A small network was shown many inputs. Here are its activations along a few directions, one row for each input.
Each table varies a few parts of the input and shows all the possible inputs, shuffled.
Descriptions start from the smaller parts, as in this example, which fits no table here: one of 6 places along a line, together with either a single point or one of 11 places along a line or (one of 3 separate values, together with one of 8 places around a ring).
Shared parts are said once, and a part with two or three values counts as separate values.
In the rows, 128 means zero.

Other details of the inputs shift rows strongly along two fixed directions, in all tables alike. That doesn't count.

A family of inputs:
row 1: [213 194 182 199 194 175 115 125 173 134 111 126 195 130]
row 2: [161 110 167 151 117  88 159 104  86 142 131 106  90 163]
row 3: [102 118 108 158 155 232  66 201 180 151 135 151 195  84]
row 4: [225 169 160 200 188 175 127 132 145 161 113 147 174 155]
row 5: [196 121 174 152 132  91 169 106  90 143 121 104  85 174]
row 6: [149 143 174 129 111  68 163  69  77 149 123 115  92 156]
row 7: [ 39 114  95  86  89 110 130 146 130 133 158 133 110 101]
row 8: [ 93 147  89 153 153 224  79 191 190 165 132 167 209  93]
row 9: [ 57  91 106 103  92 126 115 164 124 141 152 122  99  96]
row 10: [ 77  85  51  46  99 123 124 112 126  65 102 140 114 119]
row 11: [159 126 181 126 118  68 171  91 103 124 132  99  74 149]
row 12: [151 182 175 147 125  69 158  65 102 129 129 116 122 146]
row 13: [ 66  67  74  91  92 119 126 199 119 131 164 127  74 106]
row 14: [165  94 115  95 111  96 137  44  83  84  75 110 109 169]
row 15: [117 141  65 116 155 206  64 127 170  70  91 158 236 105]
row 16: [ 32 119  81  81  91 106 125 146 127 140 167 146 113  93]
row 17: [209 187 174 189 195 171 127 119 171 153 114 138 186 141]
row 18: [162 128 114  89 127  87 145  57 105  55  78 111 121 152]
row 19: [ 35  84 103  88  83 108 128 162 129 120 168 124  94  98]
row 20: [ 59  74 102  85  92 130 118 183 125 132 151 122  78  93]
row 21: [159 141 187 141 132  86 153 107 113 107 127  96  99 138]
row 22: [155  92 175 154 111  90 153 114  82 127 132  96  75 154]
row 23: [154 167 178 123 114  63 180  78  99 125 122 103  94 151]
row 24: [166  98 112  80 115  89 147  57  85  80  74 112  89 163]
row 25: [ 32 117 104  90  81 105 120 162 139 117 162 124 120  94]
row 26: [ 40  92  63  91  92 118 110 182 114 149 167 151 102 109]
row 27: [101 151 114 167 164 215  61 188 194 126 142 146 211  83]
row 28: [ 63  60  77  92  94 131 119 201 120 127 162 124  74  98]
row 29: [ 73  82  61  58  92 119 119  91 117  69 102 132 127 127]
row 30: [162 150 174 128 130  76 176  78 108 138 129 112  90 153]
row 31: [ 42 122  82  68  92  96 142 155 130 133 161 148  90  99]
row 32: [ 94 170  98 144 160 199  82 202 209 131 145 163 205  81]
row 33: [188  90 117 117 119 100 141  51  78  80  77 109 111 186]
row 34: [165 183 176 131 133  65 171  75 100 125 126 117 106 147]
row 35: [201 190 184 211 183 177 103 120 165 132 117 127 208 133]
row 36: [ 33 130  88  93  89 110 118 155 143 127 159 131 129  96]
row 37: [223 180 140 200 202 191 107 141 149 169 116 162 194 144]
row 38: [ 21  93  91  77  76 108 129 163 131 131 165 128  96  99]
row 39: [222 167 176 195 188 191 112 134 157 157 110 135 181 136]
row 40: [166 138 169 126 118  74 175  90  91 150 117 110  73 159]
row 41: [183 135 186 138 128  80 171  88  95 151 113 100  76 165]
row 42: [220 166 162 213 187 180 112 120 142 167 115 139 186 161]
row 43: [136 105  23 114 163 236  65 174 172 101  90 174 204 116]
row 44: [148 115 192 142 117  78 154  86 104 121 130  93  85 147]
row 45: [225 152 177 223 186 188 109 128 141 153 117 132 189 151]
row 46: [ 54  95  99  93  87 116 120 161 126 146 150 132  97 108]
row 47: [155 111 183 124 119  77 171  95 102 115 127  95  68 145]
row 48: [ 97 160  66 129 153 214  78 207 180 168 141 189 195  81]
Description of these inputs: one of 2 separate values, together with one of 4 places along a line, together with either a single point or one of 5 places along a line.
Q: The inputs of row 29 and row 10 match in every part but the choice among 2 separate values. If row 33 is changed in the same way as row 29 into row 10, which row does it become?
A: row 43
Q: Which other rows agree with row 39 in the choice among 2 separate values and the place on the line of 4? List them by row number.
A: row 20, row 24, row 40, row 41, row 48
Q: Which other rows does row 23 become when the place on the line of 5 takes its other values? List them by row number.
A: row 1, row 21, row 32, row 34
Q: Which other rows does row 26 become when the place on the line of 4 takes its other values? List them by row number.
A: row 6, row 12, row 16
Q: Which other rows does row 41 become when the choice among 2 separate values takes its other values? List them by row number.
A: row 46

A family of inputs:
row 49: [139  98 145 113 101  75 143  82  85  99 115  90  95 159]
row 50: [163 112 151 105 114  67 160  63  93  84 102  91  83 162]
row 51: [ 62 150  77  84 117 119 122 156 152 127 144 155 136  92]
row 52: [106  87  97  46  74  26 186  77  52 114 115 113  14 164]
row 53: [186 135 114 179 174 194 105 142 136 172 113 158 177 136]
row 54: [159 160 179 137 115  49 175  61  80 136 125 104  91 163]
row 55: [204 108 164 124 116  64 189  90  67 144 111 110  43 177]
row 56: [ 74  88  97 118 112 146  98 162 126 122 144 133 128 104]
row 57: [ 59  98 106 111  96 134 106 162 141 139 154 133 118 102]
row 58: [176 179 158 181 184 190 114 160 169 155 130 138 178 112]
row 59: [180 150 206 141 106  30 185  33  70 123 116  89  74 177]
row 60: [204 134 164 197 177 170 105 109 139 130 108 118 179 147]
row 61: [ 64 123 107 124 101 136 111 164 136 146 159 134 121 104]
row 62: [ 56  87  96 102  92 132 115 151 128 132 159 127 111 106]
row 63: [ 45 116  71  69 102 146 109 161 160 114 138 147 140  78]
row 64: [ 67 104  74  73 109 137 115 149 143  91 132 137 130 108]
row 65: [157 135 198 121 106  18 206  84  80 138 143  91  36 172]
row 66: [159 161 133 174 166 191  98 131 163 127 110 147 206 126]
row 67: [235 154 178 203 191 177 118 129 153 122  99 118 169 145]
row 68: [ 61 135  89  86 114 132 120 149 145 112 142 151 133  85]
row 69: [ 78 104  92 101 109 142  97 151 124 106 135 134 138 113]
row 70: [165 149 145 170 173 193 111 163 174 138 126 141 176 115]
row 71: [ 80 107 118 104 110 133 119 179 150 134 149 130 108  97]
row 72: [187 175 171 179 168 162 111 100 147 138 102 131 191 146]
row 73: [ 91  97  59  90 101 135 119 149 110 140 129 149 119 127]
row 74: [179 180 167 200 166 151 124 123 152 169 132 139 178 143]
row 75: [198 176 156 167 183 168 124  88 158 117  94 133 189 144]
row 76: [ 50  84  72  87 106 167  97 217 152 116 157 144 123  78]
Q: The inputs of row 55 and row 52 match in every part but one. If row 67 is changed in the same way as row 55 into row 52, which row does it become?
A: row 50
Q: Describe the family of inputs behind these rows.
A: one of 4 places along a line, together with either a single point or one of 6 places along a line
Q: Which other rows does row 61 become when the place on the line of 6 takes its other values? List them by row number.
A: row 56, row 57, row 60, row 62, row 74
Q: Which other rows does row 64 become when the place on the line of 6 takes its other values? List them by row number.
A: row 50, row 51, row 63, row 68, row 75

A family of inputs:
row 77: [205 144 176 150 141 104 147  63 109  99  96 101 131 164]
row 78: [ 94 108 110 105 106 104 137 152 113 132 146 121  94 112]
row 79: [116  88 140 104  91  82 155 119  93 134 140 108  63 144]
row 80: [119 124 142 131 111  90 142 119 103 132 141 115 108 137]
row 81: [107 114 102 126 128 154 118 176 136 135 152 137 129 115]
row 82: [114  87 127  83  95  80 145 100  91  94 119 103  71 137]
row 83: [125  83 121  94 100  86 145 107  89  98 118 109  80 140]
row 84: [224 175 157 193 183 168 115  79 137 133  91 138 201 163]
row 85: [222 161 210 190 154  89 154  60  98 139 110 101 123 177]
row 86: [ 88 121 118 103 100 102 132 146 119 129 143 122  99 114]
row 87: [169 163 171 149 151 120 143  94 134 140 120 124 141 139]
row 88: [108 148 114 141 147 184 100 171 174 142 134 153 176 102]
row 89: [113 137 149 116 118  91 154 106 122 127 134 117  97 132]
row 90: [ 93 118  93  97 124 137 117 133 152  99 125 132 150 110]
row 91: [122 118  70 128 150 195  87 167 159 132 116 168 171 112]
row 92: [ 78 144  90 117 135 168  96 182 173 136 150 153 162  87]
row 93: [116 137 106 140 148 199  91 179 170 152 132 151 175 101]
row 94: [ 98 128  75 108 125 160 107 152 147 121 122 152 162 109]
row 95: [110 133  85 135 147 196  77 152 167 111 122 148 191 105]
row 96: [182 170 135 154 166 151 126  97 148 123 101 141 181 149]
row 97: [ 88  77 123  94  85  82 155 137 100 127 149 113  60 131]
row 98: [ 91  97 100 115 114 136 120 175 132 135 149 129 109 113]
row 99: [211 170 190 201 179 156 120  88 139 154 108 128 182 152]
row 100: [111 104 147 108  94  77 164 111  94 128 132 103  65 138]
row 101: [120 146 133 132 130 139 123 149 132 129 143 137 139 118]
row 102: [ 82  86  91  66  84  81 146 117  89 113 123 122  68 133]
row 103: [115 150 108 140 148 191  93 171 172 148 133 156 180  94]
row 104: [118 117 131 125 116 106 138 136 115 135 132 117  97 127]
row 105: [219 180 207 176 165  86 167  59 109 130 115 109 121 166]
row 106: [ 79 112 117 119 104 123 126 143 125 131 145 131 118 115]
Q: Describe the family of inputs behind these rows.
A: one of 5 places along a line, together with either one of 2 separate values or one of 4 places along a line
Q: The inputs of row 83 and row 95 match in every part but the place on the line of 5. If row 91 is changed in the same way as row 83 into row 95, which row does it become?
A: row 84
Q: Which other rows does row 81 become when the place on the line of 5 takes its other values? List them by row number.
A: row 78, row 80, row 101, row 105
Q: Which other rows does row 98 become when the place on the line of 4 takes its other values? List them by row number.
A: row 79, row 81, row 97
Q: Which other rows agree with row 92 in the place on the line of 5? List them by row number.
A: row 87, row 89, row 90, row 96, row 105
Q: Which other rows does row 82 become when the choice among 2 separate values takes its other values? List them by row number.
A: row 102
